These are the activations of a small neural network, seen along a few directions. Each row is one input.
In each table, some parts of the input vary, and every possible input appears once, in random order.
Descriptions start from the smaller parts, as in this example, which fits no table here: values(3) and (point or line(11) or (line(6) and ring(8))).
Shared parts are said once, and a part with two or three values counts as separate values.
In the rows, 128 means zero.

Other details of the inputs shift rows strongly along two fixed directions, in all tables alike. That doesn't count.

Table:
x1: [123 139 108 113 132 125 177 142 116 115 146 177 132 130 111]
x2: [167  54 194 109  73  61  95 167 142 168  95  48 120 138 198]
x3: [111  99 119 118 150 123 151 119 106 104 152 174 140 140  95]
x4: [125 106 106 110 143 122 171 122 110  96 133 177 133 137 124]
x5: [122 135  99 127 138 123 175 127 106 122 149 167 153 146 120]
x6: [128  95 101 113 137 130 166 132 124  94 133 175 140 146 115]
x7: [121 133 117 107 131 118 166 148 124 114 153 173 131 131 102]
x8: [125 102 128 101 135 117 160 135 112  96 145 182 122 130  99]
x9: [152 117 199 117  59  71 105 185 172 210 132  67 128 105 180]
x10: [105 129 113 115 147 121 160 141 127 119 148 161 150 138  99]
x11: [155  74 176 121  72  68  96 185 166 187 102  38 134 145 201]
x12: [113  96 114 115 147 126 153 125 122  97 134 161 150 145 106]
x13: [122 101 100 126 147 130 159 115 109 104 137 170 150 151 114]
x14: [158  75 175 118  72  68  97 193 174 181 106  43 126 141 208]
x15: [155  79 203 116  72  57  93 186 146 194 127  47 119 130 183]
x16: [111 134 121 104 137 113 169 145 123 113 156 171 135 132 111]
x17: [129 199 115 168 140 194  64  98 145 129 108  88  96 103 111]
x18: [134 167 112 174 145 196  60  67 131 122  80  76 106 113 131]
x19: [142 181 114 180 145 195  60  56 110 127  90  85  96 111 130]
x20: [113 112 125 101 143 119 159 124 109  93 145 182 124 129 103]
x21: [115 118  94 126 138 119 175 140 120 122 150 166 165 154 121]
x22: [103 137 119 111 141 118 167 139 111 116 148 172 147 130 101]
x23: [108 128 111 108 144 120 167 147 134 111 157 169 141 138 106]
x24: [110  97 122 105 146 117 157 132 122  95 146 177 130 136 105]
x25: [134 200 119 173 151 208  56  50 115 117  88  86  72  88 124]
x26: [114  96 111 111 150 124 165 131 128  87 143 176 142 143 109]
x27: [114 138 113 112 136 113 173 133 108 122 143 165 144 133 114]
x28: [119  87 105 107 140 115 175 137 123  92 137 176 148 148 125]
x29: [171  83 179 113  63  71 105 190 160 181 108  53 115 136 198]
x30: [123 108 119 114 142 110 165 117  90 106 144 181 136 137 108]
x31: [119 144  96 121 141 129 172 124 112 115 136 162 153 140 117]
x32: [118 103 128 111 142 112 153 119  97 108 151 174 134 135 100]
x33: [112  98 123 109 150 116 150 126 117 103 139 166 139 138  96]
x34: [106 114 108 114 139 116 174 151 132 112 148 164 165 151 111]
x35: [157  69 193 127  70  65  86 191 167 190 119  34 131 149 194]
x36: [124 210 116 188 156 202  49  75 132 144 108  74 101 103 111]
x37: [139 177 110 176 147 211  50  70 142 110  90  82  88 105 113]
x38: [153  81 183 120  80  76  92 189 179 175 114  44 121 139 193]
x39: [134 198 110 176 138 208  62  95 153 127 101  78 104 109 123]
x40: [115 142 110 110 137 123 178 135 114 114 149 172 134 130 119]
x41: [118  98 123 102 139 106 173 126  97 104 137 176 140 131 112]
x42: [150 195 108 176 144 213  58  57 123 112  83  87  83 100 124]
x43: [115 244 125 176 137 195  74  75 145 164 119  95 112  72 122]
x44: [123 123  91 115 131 129 177 150 133 108 145 173 154 148 117]
x45: [157  53 212 102  75  53  80 172 142 171 106  47 112 123 182]
x46: [116  87 112 120 147 117 161 128 115 101 147 172 151 152 105]
x47: [123  99 119 107 142 123 152 135 125  96 143 175 125 135  94]
x48: [144 201 116 175 145 209  53  56 118 116  85  92  71  90 115]
x49: [122 132 102 109 135 116 181 144 123 113 143 173 146 145 131]
x50: [141 106 206 113  61  51 106 184 163 220 128  58 146 107 186]
x51: [130 219 114 185 146 199  66  68 113 144 105  82  98  97 124]
x52: [117 244 122 190 139 196  68  63 130 176 122  93 121  75 114]
Description of these inputs: line(4) and (point or (values(2) and ring(6))).
The inputs of x7 and x15 match in every part but the line(4) part. If x17 is changed in the same way as x7 into x15, which row does it become?
Answer: x36
The inputs of x46 and x37 match in every part but the line(4) part. If x19 is changed in the same way as x46 into x37, which row does it become?
Answer: x42
A walk changes only the line(4) part. It starts at x30 and steps to x41. List the rest of the walk in order.
Answer: x25, x48
Change only the line(4) part in x50. List by row number the other rows that result.
Answer: x9, x43, x52

Table:
x53: [ 85 145  65 101 163 131 224 134 127  93 165 224 182 147  93]
x54: [133 196 126 170 146 194  76  49 110 130 108 126 100  83 107]
x55: [ 99 204 120 154 155 192  82  74 142 126 112 107 117  88  99]
x56: [116 138  67 120 150 140 221 107  95  95 160 235 168 140  99]
x57: [153  92 147 126  90  84 138 157 143 174 129 111 156 145 163]
x58: [139  61 167 107  98  90 115 173 158 128 135 109 124 137 129]
x59: [148  59 172  96  98  88 117 169 152 124 128 118 104 134 143]
x60: [107 107  64 109 159 139 210 150 127  68 164 229 166 169  81]
x61: [118 133 153 129 113 114 101 149 167 161 123  83 144 117 152]
x62: [142  91 159 130  97  87 123 152 144 177 137 109 157 132 149]
x63: [121 198 122 179 148 200  74  51 118 138 114 114 117  88  94]
x64: [111 208 122 151 149 189  81  66 139 115 103 114 100  80 110]
x65: [148  64 145 107 106  76 138 157 121 137 113  97 136 160 178]
x66: [132 175 101 164 165 190  85  51  97 103  85 105  92 109 121]
x67: [123 174 101 175 156 207  67  94 153 109 117 102 110 116  99]
x68: [136  78 171 115 119  96 101 126 113 133 110  95 111 129 153]
x69: [153 107 163 105  95  76 137 178 119 151 132 109 105 130 158]
x70: [160 115 153 126  93 109 117 124 125 155 109 111 121 112 159]
x71: [142 118 149 122 102  90 133 181 132 165 138  93 131 151 155]
x72: [143 183 100 164 151 213  76  77 134  88  93 112  81 101 110]
x73: [120 214  93 162 148 196 107  80 143 117  98 108 115 100 135]
x74: [149 130 145 128 101 106 127 164 126 155 128  88 108 135 165]
x75: [116 103  66  94 154 135 223 147 119  57 165 236 152 164  89]
x76: [132 134 154 135 113 109  99 162 135 171 143  82 121 132 140]
x77: [126  97 146 144 128 112  87 129 130 149 116  73 135 141 151]
x78: [139  70 144 121 112  77 129 160 128 145 115  92 150 167 168]
x79: [101 133 105  89 153 109 205 141  84  93 179 234 133 139  76]
x80: [ 99 136  83  85 154 119 223 131 113  80 152 236 159 126  95]
x81: [129 107 173 112 104  83 119 170 127 162 149  99 117 129 131]
x82: [123  72 167 119 120  89 104 136 120 141 121  89 130 139 141]
The inputs of x79 and x68 match in every part but one. If x71 is changed in the same way as x79 into x68, which row does it become?
Answer: x78
What is each input in this table made of?
Answer: values(5) and ring(6)
Change only the ring(6) part in x75. List by row number the other rows that result.
Answer: x58, x59, x60, x67, x72
Change only the values(5) part in x74. List by row number the other rows that result.
Answer: x56, x65, x73, x75
